Each row below holds a small network's activations on one input, seen along a few directions.
Each table varies a few parts of the input and shows all the possible inputs, shuffled.
Descriptions start from the smaller parts, as in this example, which fits no table here: one of 4 places along a line, together with either a single point or one of 9 places along a line or (one of 2 separate values, together with one of 5 places around a ring).
Shared parts are said once, and a part with two or three values counts as separate values.
(in the rows, 128 means zero)

Other details of the inputs vary at random and push rows far along three fixed directions, the same in every table; ignore that.

A family of inputs:
row 1: [130 133 146 143  87 112 120 134  93 149 134 102 113 186]
row 2: [124 148  78 139 149  86 190 141 107 103  90 146 161 120]
row 3: [ 92  99  80  86 130 127 143 173 106 134 108 157 125 117]
row 4: [114  96 137  67 138 160 137 150 147  84 121 159 163 104]
row 5: [ 92 115 184 103  95 164 101  82 162 129 150  86 116 156]
row 6: [173 126 138 192 114 131  85 145 100 183 139 122  96 170]
row 7: [141  92 127  87 158 118 148 101 129  69 110 149 149 136]
row 8: [165  97 112 127 111 118 154 182  60 140 112 150 179 147]
row 9: [148 149  53 169 141  68 137 164  60 127  92 133  87 131]
row 10: [155 130 192 112  89 177  94 102 128 127 152  87 115 146]
row 11: [ 87 157  64 114 127  86 147 168 111 162 121 141 110 114]
row 12: [122 113 133  87 146 125 167 108 132  83 125 152 153 131]
row 13: [144 157 157 148  98 103 130 164 118 178 122 107 145 153]
row 14: [137 157 155 134  90 133 116 135  94 196 149  96 131 142]
row 15: [ 54 123  99 115 143 110 113 101 193  93 105 124  75 101]
row 16: [130 137 136 131 112  98 115 161 142 156 128 125 113 112]
row 17: [ 93 122 104 128 134 123  89  86 164 109 117 106  74 105]
row 18: [123 117  87 132 160 114 125 129 107 121 128 190 104 130]
row 19: [149  84 183 116 119 145  92  95 174 101 128  93 117 147]
row 20: [142 116 180 133  92 173 118 127 161 147 151  65 116 144]
row 21: [113 152  88 133 143  95 169 123  88 114 115 146 131 122]
row 22: [158 146 150  84 153 141 169 127 102 112 140 140 212  97]
row 23: [140 149 151 130 100 139 112 170 123 166 138  94 121 108]
row 24: [122 111  72  86 153 117 130 139 122  66 115 152  99  98]
row 25: [131 122 130 127 100 123 110 120 107 132 134 120  86 150]
row 26: [136 130  80 135 157 100 143 125 110 101 106 137  96 103]
row 27: [106 105 163  82 142 143  99  90 155 131 136 115 131 101]
row 28: [125 145 150 147  69 155 130 143 117 172 146  70 113 166]
row 29: [167 131 185 116 107 157  86 125 136 144 144  95 131 101]
row 30: [ 95 119  96 148  89  86 102 156 140 138 115 113  59 161]
row 31: [175 107 132 147 176 155 178 140 148 108 143 163 190 105]
row 32: [166 143 170 129 131 166 134  84 114 105 132  96 165 107]
row 33: [ 78 147 116 128  95  60  83 141 118 169 117 138  81 156]
row 34: [ 65 119 136 139 129 121  80  99 171 135 126 161  96 178]
row 35: [ 77 115 123 100 109 138  97 127 187  89 129 117  83 119]
row 36: [162 138  82 166 145 148 184 149  95 156 140 153 196 128]
row 37: [189 135 115 197 120 122 126 152  53 181 138 142 136 176]
row 38: [141 129 156 169 115 162  80 108 119 175 156 119 103 159]
row 39: [181 112 129 140 174 163 139 122 133  94 148 161 182  96]
row 40: [148  99 173 128  97 170  91  99 152 136 149  73 105 134]
row 41: [ 81 147  97 183  92 108 103 147 139 179 136 159  73 168]
row 42: [191 163 110 200 109 151 140 188  80 182 153 127 146 142]
row 43: [113 136 125 105 161 138 167  88 125  98 116 122 171 106]
row 44: [168 125 130 120 164 146 174  87 100  95 128 116 182  97]
row 45: [140 108 117  91 162 122 126 124 136 113 130 129 142  79]
row 46: [124 147  77 141 150  87 143 137  72 121 110 143  90 124]
row 47: [ 60 146  51 105 105 100 128 151 135 105 116 148  82 132]
row 48: [105 125 204  98 114 132  95  95 167 145 140 119 134 130]
row 49: [131 144  32 167 149 118 149 194  87 159 131 163 103 133]
row 50: [122 121  97  79 166  91 134 131 108 117 115 168 118  98]
row 51: [185 129 135 196 126 135 136 164 108 172 136 129 154 160]
row 52: [149 129 159 127 156 118 176  92 117  87 115 129 199 129]
row 53: [164 108 150 165 135 149 105 123 133 142 146 143 119 130]
row 54: [122 116 171 119 141 178  84  84 172 111 145 146 121 132]
row 55: [125 151  74 140 150 129 163 160 120 121 133 178 164 121]
row 56: [107  90 156  90 130 161 111  79 159 100 138 106 118 124]
row 57: [ 82 103 131 117 104 116  99 127 188 104 127 124  68 136]
row 58: [103  75 136  75 137 142 145 144 152 105 119 163 153 116]
row 59: [ 97 110 166 125 153 159 116  86 167 123 144 157 136 146]
row 60: [170 118 151 117 160 115 162 151 138 123 118 125 189 108]
row 61: [147 144 144 155  84 116 141 159 100 160 130  97 128 183]
row 62: [146 132 155 156 134 122 144 132 143 121 110  94 134 134]
row 63: [168 160 146 167  98 145 103 125 105 144 137  80  99 123]
row 64: [ 74 134  80  78 143 116 141 128 117  85 115 155 108 129]
row 65: [ 97 116 116 116 177 153 140 103 138 112 141 167 156 133]
row 66: [111 110  59 144 166 128 111 136 119 127 129 166  95 117]
row 67: [155 112 140 149 168 139 177 129 142 110 126 162 215 143]
row 68: [159 116 160 127 123 111  95 136 121 152 123 106 122 125]
row 69: [175 169 122 168  82 103 166 182  67 202 133 119 163 128]
row 70: [ 91 112 134  89 127  86  68 104 155 127 105 143  90 131]
row 71: [105 110 176 124 140 127  94  65 170  99 115 104 105 141]
row 72: [124 115 113  88 167 121 158 146 158 110 124 134 161  78]
row 73: [129 126 127 121 162 125 168 116 168  83 112 130 137  93]
row 74: [200 109 168 120 141 136 137 122 120 131 133 122 177  89]
row 75: [152 138 148 138 142 129 198 114 136 100 120 126 199 103]
row 76: [120 149 142  98 158 147 160  91 131  81 118 125 178 104]
row 77: [173 165 133 168 122 161 146 140  69 161 163 145 175 150]
row 78: [140 132 194 135  76 161 134 122 156 148 149  83 131 164]
row 79: [101 114  59 127 110  85  95 137 121 119 115 145  36 129]
row 80: [116 122 181  78 126 146  82  94 161 118 132 122 125 101]
row 81: [ 62 161 122 121 112 127 115 107 182  99 117 116 101 121]
row 82: [132 163 112 159 113 125 141 151 114 126 117 106 114 107]
row 83: [ 98 165 158 171  73 139 115 117 141 176 135  67 101 147]
row 84: [ 47 166  57 102 109  77 101 163 140 144 109 153  78 110]
Description of these inputs: one of 4 places along a line, together with either a single point or (one of 4 separate values, together with one of 5 places around a ring).
Question: The inputs of row 55 and row 67 match in every part but the place on the line of 4. If row 42 is changed in the same way as row 55 into row 67, which row does it become?
Answer: row 51
Question: The inputs of row 47 and row 28 match in every part but the place on the line of 4. If row 4 is changed in the same way as row 47 into row 28, which row does it become?
Answer: row 3
Question: The inputs of row 7 and row 25 match in every part but the place on the line of 4. If row 2 is changed in the same way as row 7 into row 25, which row does it become?
Answer: row 75
Question: Change only the choice among 4 separate values in row 34. List by row number the other rows that result.
Answer: row 1, row 33, row 52
Question: Change only the place on the line of 4 in row 12. List by row number the other rows that result.
Answer: row 1, row 5, row 64
Question: Change only the place on the ring of 5 in row 83. List by row number the other rows that result.
Answer: row 15, row 17, row 43, row 44

A family of inputs:
row 85: [200 120  89 117 181 118 184 146  62 106 120 160 187  89]
row 86: [209 161 157 182 115 140 152 128  64 167 145  87 164 132]
row 87: [195 127 219 159  78 181  92 115 113 179 163  65 134 150]
row 88: [ 92 125 184 130  92 136  76 111 183 165 135 111  90 159]
row 89: [ 75 138  86 141 131 117 119 130 150 123 124 144  93 133]
row 90: [112 110 143  92 179 162 156  94 174  70 126 165 184 117]
row 91: [173 104 187 152 158 159 145  98 143 110 126 116 188 128]
row 92: [129 147  87 148 133 133 148 153 106 122 125 144 127 137]
row 93: [186 127 250 169  75 195 114 118 154 172 160  68 172 162]
row 94: [112 108 130  86 163 125 111 105 160 109 124 158 123 111]
row 95: [143 131 101 131 127 119 108 140  92 143 128 139  99 128]
row 96: [124 118  99  93 206 126 182  87 138  52 112 167 184  81]
row 97: [ 91 109 114 111 125 104 115 115 144 118 118 137  96 146]
row 98: [125 154  62 127 130  94 163 176  87 137 114 144 128 111]
row 99: [ 90 137 123 100 103 109 112 128 133 126 119 120  99 138]
row 100: [121 123 122 111 169 124 145 106 128  94 120 151 163 118]
row 101: [133 105 130 109 139 119 138 111 140 106 119 120 126 124]
row 102: [121 148 103 163 123 133 121 125 122 141 132 115  97 133]
row 103: [207 128 150 166 115 132 163 152  90 147 139  93 167 127]
row 104: [ 98 150  62 165  90  84 114 173 104 172 122 134  51 154]
row 105: [ 62 133 136 114  88 128  81 133 170 130 126 118  76 144]
row 106: [192 141 170 170  89 131 122 141  82 177 136  82 133 150]
row 107: [ 85 151  57 144 116  89 109 135  86 155 118 146  63 150]
row 108: [167 160 119 184 112 119 133 148  82 169 137 107 132 131]
row 109: [ 92 116  19 112 169  73 167 163 110  73  95 182 109 100]
row 110: [ 88 117 144 121 107 129  72 130 159 157 135 140  87 142]
row 111: [123 104 170 110 133 170  98 113 184 116 146 130 133 123]
row 112: [153 144 102 123 116 110 168 153  64 140 128 117 155 126]
row 113: [134  93 120 103 199 129 167  95 159  54 100 163 177 114]
row 114: [185  99 163 115 164 154 180 114 143  74 128 129 204 102]
row 115: [122 122 180  93 125 155 141 110 163 117 135 120 175 123]
row 116: [183 137 153 167  97 143 101 150 100 184 146  97 116 132]
row 117: [ 72 129  70 117 118  84  76 146 105 146 117 165  51 141]
row 118: [110 106 186 117 109 134  87  91 176 113 125 102 100 138]
row 119: [ 73  99  81  94 159 110 103 118 179  85 123 163  83  96]
row 120: [192 145 137 155 110 109 157 157  61 164 131 116 160 150]
row 121: [110 129  96 141 114 120 100 152 130 160 140 140  84 131]
row 122: [189  97 150 103 171 159 174 113 110  97 141 147 213 101]
row 123: [151 137  85 120 144 111 186 151  98 105 121 126 158  92]
row 124: [161 148  77 109 160 104 209 170  70 119 115 163 206  97]
row 125: [100 142 124 136 126 125 101 103 137 113 124 123  89 137]
row 126: [ 80 103 161  91 134 120  96  90 184  97 116 138 111 141]
row 127: [108 143 119 188  93 115  87 123 122 180 120 105  63 177]
row 128: [ 93 122 179 107 106 147  90 102 191 114 131  92 102 120]
row 129: [116 142  99 106 116  98 134 147  93 140 111 129 118 127]
row 130: [ 86 126 159 118 136 142  99  95 180 127 129 135 122 137]
row 131: [130 136 142 125 117 123 128 131 145 126 127  97 120 115]
row 132: [121  86 149  89 170 156 115  99 188  72 132 148 143  94]
row 133: [195 111 198 131 141 180 144 122 141 143 151 114 203 110]
row 134: [ 81 154  40 119 106  71 120 156  80 137 105 131  52 123]
row 135: [179 168 157 199  90 154 146 147  73 198 158  97 161 163]
row 136: [ 82 112 118  97 154 115 137 119 178  94 113 164 130 127]
row 137: [106 156 111 152 104 117  97 126 102 151 129 127  84 161]
row 138: [ 94 116  95  86 153 122 161 130 157  87 120 147 148 100]
row 139: [133 101 181 100 141 179 112 107 173 117 144 140 156 129]
row 140: [ 74 137 181 111  90 152  86 100 191 154 138  94  95 143]
row 141: [150 140  71 107 149  95 179 160  64 102 106 141 153  92]
row 142: [157 130 126 158 114 130 162 158  88 150 141 127 161 149]
row 143: [121 164 111 184  89 114  98 152 106 186 138 113  78 151]
row 144: [134  97 210 123 113 165 112 103 194 127 140 102 148 135]
row 145: [146 132  79 131 144 120 154 163  82 145 133 170 150 119]
row 146: [133 154  99 130 105 108 136 151  78 127 119 114 107 125]
row 147: [ 67 115 145 111 138 149  81  86 201  84 122 128  85 128]
Question: What is each input in this table made of?
Answer: one of 3 separate values, together with either a single point or (one of 4 separate values, together with one of 5 places around a ring)
Question: The inputs of row 91 and row 127 match in every part but the choice among 3 separate values. If row 108 is changed in the same way as row 91 into row 127, which row does it become?
Answer: row 102
Question: The inputs of row 141 and row 134 match in every part but the choice among 3 separate values. If row 88 is changed in the same way as row 141 into row 134, which row does it become?
Answer: row 142
Question: Change only the place on the ring of 5 in row 141. List by row number the other rows that result.
Answer: row 98, row 124, row 129, row 131
Question: Start at row 105 and move only the place on the ring of 5, one step at a time. The first step leads to row 128. Which rows follow, in order?
Answer: row 146, row 99, row 115
Question: Change only the choice among 3 separate values in row 117. List by row number the other rows that result.
Answer: row 94, row 122

A family of inputs:
row 148: [ 46 100  75  81 169  95  93 113 196  70 101 172  64 100]
row 149: [223 129 104 145 155 122 185 164  50 129 125 140 190 112]
row 150: [103  95 212 102 119 166  99  93 220 119 135 112 139 139]
row 151: [156 113 186 127 140 165 123 101 141 128 144 129 175 141]
row 152: [157 149  74 122 136 111 185 173  74 123 126 138 164  98]
row 153: [113 156 143 170  74 117  65 117 114 175 132  82  49 164]
row 154: [ 89 152  53 137 126  74 135 141  87 133 107 147  85 146]
row 155: [ 94  85 147  76 167 128 127  96 190  78 116 152 143 117]
row 156: [167 172 105 180 101 124 157 159  67 171 134 107 139 137]
row 157: [165 131 189 189  78 153 114 125 131 172 142  75 123 171]
row 158: [144 113 134 118 154 139 158 134 150 104 127 139 171 103]
row 159: [116 130  74 134 150 123 140 151 116 131 127 169 123 119]
row 160: [116 134 138 109 114 122 140 140 131 127 130 120 143 122]
row 161: [168 128 110 141 152 144 143 134 100 129 136 149 153 118]
row 162: [ 86 139  82 116 104  87  93 150  98 140 113 132  54 123]
row 163: [125 119 196 134 119 171 106 104 170 142 151 117 149 147]
row 164: [155 112 131  83 160 128 185 125 111  90 123 141 195 103]
row 165: [116 123 131 140 124 131  79 116 129 143 135 134  89 144]
row 166: [125 105 134  75 161 142 146 105 163  74 124 134 153  85]
row 167: [161 143 193 171  87 161 106 109 127 162 148  65 123 144]
row 168: [ 65 160  77 140 100  84 108 139 123 149 110 133  63 156]
Question: What is each input in this table made of?
Answer: either a single point or (one of 4 separate values, together with one of 5 places around a ring)
Question: Change only the place on the ring of 5 in row 156. List by row number the other rows that result.
Answer: row 153, row 154, row 167, row 168
Question: Change only the choice among 4 separate values in row 159. List by row number the other rows that result.
Answer: row 152, row 156, row 158
Question: Change only the choice among 4 separate values in row 153. List by row number the other rows that result.
Answer: row 149, row 162, row 165
